A small network was shown many inputs. Here are its activations along a few directions, one row for each input.
In each table, some parts of the input vary, and every possible input appears once, in random order.
Descriptions start from the smaller parts, as in this example, which fits no table here: one of 2 separate values, together with either a single point or one of 9 places along a line or (one of 6 places along a line, together with one of 8 places around a ring).
Shared parts are said once, and a part with two or three values counts as separate values.
In the rows, zero is written as 128.

Other details of the inputs shift rows strongly along two fixed directions, in all tables alike. That doesn't count.

Table:
x1: [109  87 105 161 167  94 118  93 114 127  73 167 110]
x2: [119  90 133 164 146  88 152  92 148 119 122 174 112]
x3: [ 99  75 114 147 145 116  92 116  97 105  94 124 119]
x4: [144 159 139 105  69 133 173 138 160 135 188 146 141]
x5: [152 167 161 107  90 123 161 134 153 123 191 151 157]
x6: [143 152 114 111 134 157 101 161  83 142 102 129 142]
x7: [111 131  89 100 137 174  85 158  95 147  79  51 118]
x8: [147 168 146 115 151 145 146 130 149 150 133 100 122]
x9: [134 120 104 130 137 137 101 155  78 134  94 148 140]
x10: [148 146 133 128 107 131 131 152 123 129 151 150 145]
x11: [ 99  62 134 168 113  83 118  90 137  83 139 165 116]
x12: [135 158 191 103  91 129 164 113 186 105 217  98 137]
x13: [130 152  81 112 165 173 113 153 109 177  62  74 109]
x14: [132 173 151  91 129 161 117 147 134 131 152  51 143]
x15: [117  80 127 180 140  76 148  86 152 112 122 191 107]
Description of these inputs: one of 3 separate values, together with either a single point or one of 4 places along a line.
Changing only the choice among 3 separate values turns x7 into x4. The same change can be made to x11. Which row results?
Answer: x10
Which other rows does x8 become when the choice among 3 separate values takes its other values? List them by row number.
Answer: x6, x12
Start at x1 and move only the place on the line of 4, one step at a time. The first step leads to x8. Which rows follow, in order?
Answer: x2, x15

Table:
x16: [135 109 136 156 137 114 130 128 126 121 132 159 129]
x17: [118  95 138 142 119 115 117 128 122 102 136 139 132]
x18: [124 111 128 136 138 113 146 105 145 126 119 147 107]
x19: [117 105 118 134 102 117 117 125 131 114 130 147 125]
x20: [129 115 114 131 119 111 146 122 125 131 122 165 131]
x21: [158 185 139  96 117 155 142 152 145 149 149 106 142]
x22: [133 120 117 150 119 118 133 125 135 130 124 166 124]
x23: [107  98 130 144 125 105 124 108 143 112 129 117 123]
x24: [116 106 130 140 111 110 115 124 120 105 136 140 126]
x25: [135 110 139 140 137 110 131 121 123 115 129 160 133]
x26: [132 121 132 138 128 105 129 117 121 118 128 161 128]
x27: [135 158 147 103 115 160 142 144 156 142 155  63 120]
x28: [113 101 127 136 126 123 135 101 140 116 128 132 107]
x29: [147 178 145 120 145 145 146 145 161 152 153  77 134]
x30: [154 179 130 110 116 156 157 163 143 160 153 103 142]
x31: [141 170 131  92 106 160 145 154 136 143 162  92 145]
x32: [121 102 137 139 127 120 120 119 120 102 137 147 133]
x33: [124 110 125 152 138 117 146 112 148 132 123 145 103]
x34: [133 120 129 155 129 109 129 124 124 123 131 160 124]
x35: [118 113 130 137 119 114 118 115 117 105 137 148 128]
x36: [114  99 112 132 101 115 131 130 124 120 132 145 128]
x37: [134 170 147 104 131 151 136 133 153 135 157  64 139]
x38: [111 113 137 136 140 105 132  97 140 119 124 136 127]
x39: [121 115 130 140 146 100 137 103 145 121 122 140 124]
x40: [124 109 145 135 132 114 125 116 118 113 131 158 135]
x41: [121 132  64 112 178 176  47 166  37 163  12  97 125]
x42: [139 173 152  95 131 160 149 133 152 149 147  81 124]
x43: [145 176 137  94 107 162 131 149 142 137 160  94 141]
x44: [119 113 119 125 115 114 140 117 120 130 125 162 133]
x45: [119 133  76 117 187 167  45 165  27 155  19  91 126]
What do these inputs look like to the network?
Answer: one of 5 places along a line, together with either one of 2 separate values or one of 4 places along a line
Changing only the place on the line of 5 turns x25 into x17. The same change can be made to x18. Which row results?
Answer: x27
Start at x30 and move only the place on the line of 4, one step at a time. The first step leads to x22. Which rows follow, in order?
Answer: x34, x16
List by row number the other rows that have the place on the line of 5 in common with x35.
Answer: x28, x31, x32, x37, x43
Which other rows does x38 become when the choice among 2 separate values takes its other values? List them by row number.
Answer: x42
